A = [774 739 377 333 188 762 223 188 178 772 758 405 181]
A[0]	774
A[-6]	188
A[3]	333
A[-4]	772

data =
[[188 160 203 181 176 193 144 150]
 [193 128 155 124 213 146 136 205]
 [254  81  95 189 149 137  60 118]
 [150 206 199 180 204 184 193 184]
 [180 202 229 210 196 208 174 153]
 [165 117 122 127 173 108 136 170]
 [181 106 110 187 117 123 106 101]
 [165 155 148 183 146 148 145 128]
 [230  98 102 145 191 128  93 176]]
data[0, 0] = 188
data[0, 5] = 193
data[8, 4] = 191
data[:, 5] = [193, 146, 137, 184, 208, 108, 123, 148, 128]
data[6, 6] = 106
data[8, 3] = 145
data[3, 4] = 204
data[0, 2] = 203
data[6] = [181, 106, 110, 187, 117, 123, 106, 101]
data[6, 3] = 187
data[5, 2] = 122
data[1, 1] = 128
data[0, 6] = 144
data[4, 2] = 229
data[1, 2] = 155
data[1, 6] = 136
data[2] = [254, 81, 95, 189, 149, 137, 60, 118]
data[5] = [165, 117, 122, 127, 173, 108, 136, 170]
data[:, 0] = [188, 193, 254, 150, 180, 165, 181, 165, 230]
data[6, 4] = 117
data[5, 7] = 170
data[2, 6] = 60
data[5, 1] = 117
data[5, 6] = 136
data[3, 5] = 184
data[:, 2] = [203, 155, 95, 199, 229, 122, 110, 148, 102]

m = [-0.01, -0.01, -0.11, 0.07, -0.18, 0.09, 0.03, 0.11]
m[0]: -0.01
m[4]: -0.18
m[7]: 0.11
m[3]: 0.07

arr =
-.49 .02 .13 -.32 .05 -.66 .37 -.09 .54 .38 .05
-.13 .62 -.20 .13 .65 -.23 .48 .41 .52 .08 .41
-.19 .50 .79 -.58 .69 .38 .55 .76 .48 .68 -.70
.20 .64 .63 .47 -.03 .65 .17 -.30 -.59 -.27 -.48
.71 -.37 -.31 -.62 .46 .50 -.52 .64 .07 .58 .53
arr[-5, -11]	-.49
arr[-3]	[-.19, .50, .79, -.58, .69, .38, .55, .76, .48, .68, -.70]
arr[1, 5]	-.23
arr[-1, -9]	-.31
arr[3, -9]	.63
arr[4, 10]	.53
arr[3]	[.20, .64, .63, .47, -.03, .65, .17, -.30, -.59, -.27, -.48]
arr[4, 0]	.71
arr[:, 7]	[-.09, .41, .76, -.30, .64]
arr[:, -11]	[-.49, -.13, -.19, .20, .71]
arr[:, -1]	[.05, .41, -.70, -.48, .53]
arr[1, -8]	.13
arr[:, 9]	[.38, .08, .68, -.27, .58]
arr[-1, 5]	.50
arr[0, -6]	-.66
arr[-4, 10]	.41
arr[-2, -4]	-.30
arr[-3, -8]	-.58
arr[0, 9]	.38
arr[-2, 1]	.64
arr[3, -3]	-.59
arr[-3, -10]	.50
arr[2, -11]	-.19
arr[3, 0]	.20
arr[0, -7]	.05
arr[0, -3]	.54

x =
array([-675, -372, -355, -464, -127, -401, -387,  -95,  595, -241,  245,
       -795,  353])
x[0]: -675
x[7]: -95
x[5]: -401
x[1]: -372
x[10]: 245
x[9]: -241

X =
[[25 45 55 44 29 27 44 56 44 30 29 45 55 44]
 [27 21 16 17 21 31 41 47 57 63 69 59 49 43]
 [21 22 29 34 42 53 60 64 60 52 46 39 32 26]
 [57 47 40 28 24 20 26 31 46 50 60 54 46 39]
 [30 20 12 16 26 40 51 67 67 58 45 34 19 10]
 [23 34 41 54 62 55 44 28 23 29 28 37 49 53]
 [44 53 36 23 39 56 41 21 38 51 40 25 35 51]
 [57 62 30 15 42 66 42 16 33 65 51 19 22 55]
 [23 50 50 21 35 59 35 20 53 44 27 38 60 36]
 [24 52 51 22 33 58 43 19 41 56 32 22 48 52]
 [25 75 51  7 32 74 44 14 37 85 37  4 42 77]]
X[0,0] = 25
X[5] = [23, 34, 41, 54, 62, 55, 44, 28, 23, 29, 28, 37, 49, 53]
X[3] = [57, 47, 40, 28, 24, 20, 26, 31, 46, 50, 60, 54, 46, 39]
X[9,11] = 22
X[:, 9] = [30, 63, 52, 50, 58, 29, 51, 65, 44, 56, 85]
X[5,4] = 62
X[3,6] = 26
X[5,1] = 34
X[3,7] = 31
X[4,1] = 20
X[5,13] = 53
X[8] = [23, 50, 50, 21, 35, 59, 35, 20, 53, 44, 27, 38, 60, 36]
X[0,12] = 55
X[3,3] = 28
X[6,8] = 38
X[7] = [57, 62, 30, 15, 42, 66, 42, 16, 33, 65, 51, 19, 22, 55]
X[9,5] = 58
X[6,4] = 39
X[1,2] = 16
X[1,4] = 21
X[7,8] = 33
X[2,10] = 46
X[2,4] = 42
X[10,8] = 37
X[3,2] = 40
X[3,11] = 54
X[2] = [21, 22, 29, 34, 42, 53, 60, 64, 60, 52, 46, 39, 32, 26]
X[2,12] = 32
X[1,9] = 63
X[6,12] = 35
X[10,12] = 42
X[5,12] = 49
X[:, 8] = [44, 57, 60, 46, 67, 23, 38, 33, 53, 41, 37]
X[4,4] = 26
X[9] = [24, 52, 51, 22, 33, 58, 43, 19, 41, 56, 32, 22, 48, 52]
X[3,10] = 60
X[7,4] = 42

W = [[-1.05, -0.34, -0.17, -0.95, -0.13, -0.77, -0.34, -0.61], [-0.85, -0.80, -0.75, -0.78, -0.53, -0.59, -0.87, -1.00], [-0.57, 1.71, -2.02, -1.56, -1.23, 0.46, -2.36, -1.74], [-0.43, -0.57, -0.12, -0.82, -0.75, -0.26, 0.65, -0.09], [0.81, -1.44, -2.16, 1.04, -3.01, -0.39, -0.57, -0.57], [0.21, 0.01, -0.68, -0.41, -1.32, -0.51, -0.57, -0.57], [-0.74, -0.63, -0.57, -0.75, -0.57, -0.71, -0.39, -0.69], [-0.94, 0.29, -0.56, -0.58, -0.57, -0.17, -0.57, 0.13], [0.69, 0.22, -0.83, -0.41, -1.77, -1.34, -0.01, -0.87], [-0.42, -0.36, -0.48, -0.55, -0.84, -1.15, -0.48, -0.61], [1.32, 0.57, -0.93, -0.34, -2.20, -0.57, 0.22, -0.99], [-0.34, -1.35, -0.74, -0.49, -0.76, -0.23, -0.57, -1.38], [-1.17, -0.36, -1.16, 0.55, -0.97, -0.01, -1.29, -0.09], [-0.73, -1.00, 0.06, -0.42, -0.57, -1.15, 0.12, -0.06]]
W[-14,0]: -1.05
W[12,4]: -0.97
W[7]: [-0.94, 0.29, -0.56, -0.58, -0.57, -0.17, -0.57, 0.13]
W[-6,3]: -0.41
W[-1,1]: -1.00
W[-4,1]: 0.57
W[9,-7]: -0.36
W[0,-3]: -0.77
W[-1,6]: 0.12
W[:, 4]: [-0.13, -0.53, -1.23, -0.75, -3.01, -1.32, -0.57, -0.57, -1.77, -0.84, -2.20, -0.76, -0.97, -0.57]
W[4,-8]: 0.81
W[11]: [-0.34, -1.35, -0.74, -0.49, -0.76, -0.23, -0.57, -1.38]
W[-12,5]: 0.46
W[-13,-4]: -0.53
W[-1]: [-0.73, -1.00, 0.06, -0.42, -0.57, -1.15, 0.12, -0.06]
W[-6,-7]: 0.22
W[5,-4]: -1.32
W[-9,-3]: -0.51
W[:, -5]: [-0.95, -0.78, -1.56, -0.82, 1.04, -0.41, -0.75, -0.58, -0.41, -0.55, -0.34, -0.49, 0.55, -0.42]
W[-10,7]: -0.57
W[0,3]: -0.95
W[:, -1]: [-0.61, -1.00, -1.74, -0.09, -0.57, -0.57, -0.69, 0.13, -0.87, -0.61, -0.99, -1.38, -0.09, -0.06]
W[-10,3]: 1.04
W[4,-7]: -1.44
W[5]: [0.21, 0.01, -0.68, -0.41, -1.32, -0.51, -0.57, -0.57]
W[-14,4]: -0.13
W[7,-6]: -0.56
W[3]: [-0.43, -0.57, -0.12, -0.82, -0.75, -0.26, 0.65, -0.09]
W[4,-3]: -0.39
W[-10,2]: -2.16
W[10]: [1.32, 0.57, -0.93, -0.34, -2.20, -0.57, 0.22, -0.99]
